A small network was shown many inputs. Here are its activations along a few directions, one row for each input.
Each table varies a few parts of the input and shows all the possible inputs, shuffled.
Descriptions start from the smaller parts, as in this example, which fits no table here: one of 5 places around a ring, together with either a single point or one of 11 places around a ring or (one of 3 separate values, together with one of 6 places along a line).
Shared parts are said once, and a part with two or three values counts as separate values.
In the rows, zero is written as 128.

Other details of the inputs shift rows strongly along two fixed directions, in all tables alike. That doesn't count.

Table:
r1: [ 73 110 143 123 150 156 130 155 130 172 115  96]
r2: [106 115  70 144 119 170 116 125 120 113 135 124]
r3: [ 67  97 167 123 148 125 119 182 152 168 112  68]
r4: [190 128 222 100 175  84 158 123 122 168 137 167]
r5: [150 131  96 128 113 126 133  94 112 125 121 147]
r6: [138 185 130 115 121  70 158  50 119 156 169 193]
r7: [167 134 123 110 117 129 127 113 124  91 132 150]
r8: [ 97 115 153 141 129 121 136 160 131 149 114  91]
r9: [128 109  74 130 126 154 117 108 123 109 138 156]
r10: [147 128  52 122 116 143 132  80 130  90 123 163]
r11: [156 123  90 131 134 140 128 101 121  94 146 158]
r12: [146 132 156 138 128 112 124 136 128 144 123 107]
r13: [173 144 109 145  98 128 111 115 118  91 127 133]
r14: [111 116  92 143 121 127 123 132 136  96 116 118]
r15: [132 135 112 127 102 149 123 143 113 101 123 123]
r16: [151 130  97 141  99 134  99 125 136  71 131 116]
r17: [115 140 134 138 105 147 111 177 127 114 110  96]
r18: [121 116  77 122 131 153 123  88 128 111 122 154]
r19: [125 117 141 140 129 117 116 144 142 123 122 103]
r20: [ 96 121 152 137 152 148 128 168 128 147 136  90]
r21: [119 128 167 127 124 129 115 182 145 121 111 102]
r22: [ 78 111 127 139 121 163 114 193 129 137 131  69]
r23: [161 134 225  98 170  97 175 112 124 206 119 153]
r24: [125 172 165 110 146  47 157  64 133 172 161 196]
Description of these inputs: one of 2 separate values, together with either a single point or one of 11 places around a ring.
- The inputs of r5 and r3 match in every part but the choice among 2 separate values. If r1 is changed in the same way as r5 into r3, which row does it become? => r18
- Which other rows does r9 become when the choice among 2 separate values takes its other values? List them by row number. => r2

Table:
r25: [123 125  50 133  98 169 115 116 122  89 125 130]
r26: [121 139 108 141 107 130 117 138 129 114 128 110]
r27: [106 132 242 125 155  82 138 184 143 190 126  84]
r28: [225 156 250  99 159  45 172  82 120 169 133 203]
r29: [182 147  91 126 109 132 143  73 107  99 134 181]
r30: [ 86 108  54 150  96 172  88 155 138  72 121  87]
r31: [176 122 198 117 166 106 148 126 123 157 127 152]
r32: [200 124  82 123 127 148 132  77 108  96 133 183]
r33: [136 162  60 125 111 121 134  59 115 104 164 188]
r34: [ 36 106 174 135 140 137 101 221 159 154 111  35]
r35: [102 130 142 137 120 133 126 156 129 137 119  96]
r36: [109 107  69 131 117 176 113 142 123 104 124 112]
r37: [ 61 107 146 123 159 113 138 136 148 180 121 104]
- What is each input in this table made of? => either one of 2 separate values or one of 11 places around a ring

Table:
r38: [124 138 155 124 143 129 137 130 121 159 133 129]
r39: [131 125  89 123 127 126 136  95 131 115 143 153]
r40: [124 132  75 122 110 139 131  94 121 113 139 159]
r41: [ 93 136 132 140 123 126 111 152 138 130 127  96]
r42: [131 111 142 135 135 137 115 144 135 114 120 114]
r43: [139 131  73 136 121 141 118 103 119 102 143 139]
r44: [149 124 185  98 150 121 150 140 124 159 118 144]
r45: [104 126  78 131 107 143 121 105 127 115 125 136]
r46: [ 67 125 148 125 135 118 130 165 144 150 131  91]
r47: [111 101 153 133 137 133 115 163 145 133 109  88]
r48: [ 95 119  43 134 114 161 100 124 135  85 145 121]
r49: [138 128 119 113 117 128 126 143 126 110 128 129]
r50: [ 62 127 111 138 118 139 100 164 145 118 130  83]
r51: [132 139  80 128 112 145 117  94 125 106 134 155]
r52: [115 121 120 128 138 128 116 121 137 126 134 128]
r53: [150 127 113 123 115 138 134 113 122 121 113 133]
r54: [137 129  96 137 127 132 116 104 128 111 133 138]
r55: [126 124 151 126 119 117 125 151 135 136 116  99]
r56: [192 138 173 119 155  80 163  70 121 158 129 192]
r57: [112 127 184 133 139 119 128 179 128 155 130  94]
r58: [158 132 158 120 137 123 151 122 116 152 122 139]
r59: [121 120 127 127 138 114 135 111 138 137 129 140]
r60: [128 145 140 116 133 110 133 120 128 129 147 150]
r61: [117 121 164 130 122 119 117 166 144 134 111  95]
r62: [117 127 148 140 124 134 113 171 132 121 130 106]
r63: [153 133 188 123 149 123 150 137 115 163 127 139]
r64: [177 137  89 128 125 113 149  67 113 115 142 181]
r65: [142 135 121 129 114 123 129 133 121 120 130 119]
r66: [137 124 223 121 158 121 143 159 134 169 110 122]
r67: [132 134 157 121 140 113 152 114 118 166 129 142]
r68: [104 139 125 135 124 129 120 145 128 130 139 104]
r69: [112 106  47 127 108 165 106 141 128  75 125 111]
r70: [ 65 128 100 143 113 136 118 163 133 128 128  75]
r71: [192 139 140 118 124 123 143  88 121 121 115 172]
r72: [166 124 124 126 133 121 140 110 117 123 129 142]
r73: [ 81 128 125 133 123 119 121 144 141 133 124 104]
r74: [142 115 188 129 160 122 133 152 128 145 128 124]
r75: [110 130 118 134 122 131 130 117 126 140 118 126]
r76: [102 130 193 125 153 122 133 152 134 179 119 107]
r77: [152 147 128 130 120  98 141  90 122 127 127 156]
r78: [150 143 123 111 133 127 136  91 119 132 145 176]
r79: [ 87 116 104 150 101 155  93 182 145  94 119  78]
r80: [156 135  90 137 113 159 123 113 114  91 129 152]
r81: [175 121 122 122 129 118 137  99 124 117 121 147]
r82: [150 122  99 138 124 142 124 120 114 102 136 133]
- What is each input in this table made of? => one of 3 separate values, together with either a single point or one of 6 places around a ring or (one of 2 separate values, together with one of 4 places along a line)
- The inputs of r64 and r67 match in every part but the choice among 3 separate values. If r42 is changed in the same way as r64 into r67, which row does it become? => r66
- Which other rows does r48 become when the choice among 2 separate values takes its other values? List them by row number. => r39
- Which other rows does r76 become when the choice among 2 separate values takes its other values? List them by row number. => r75
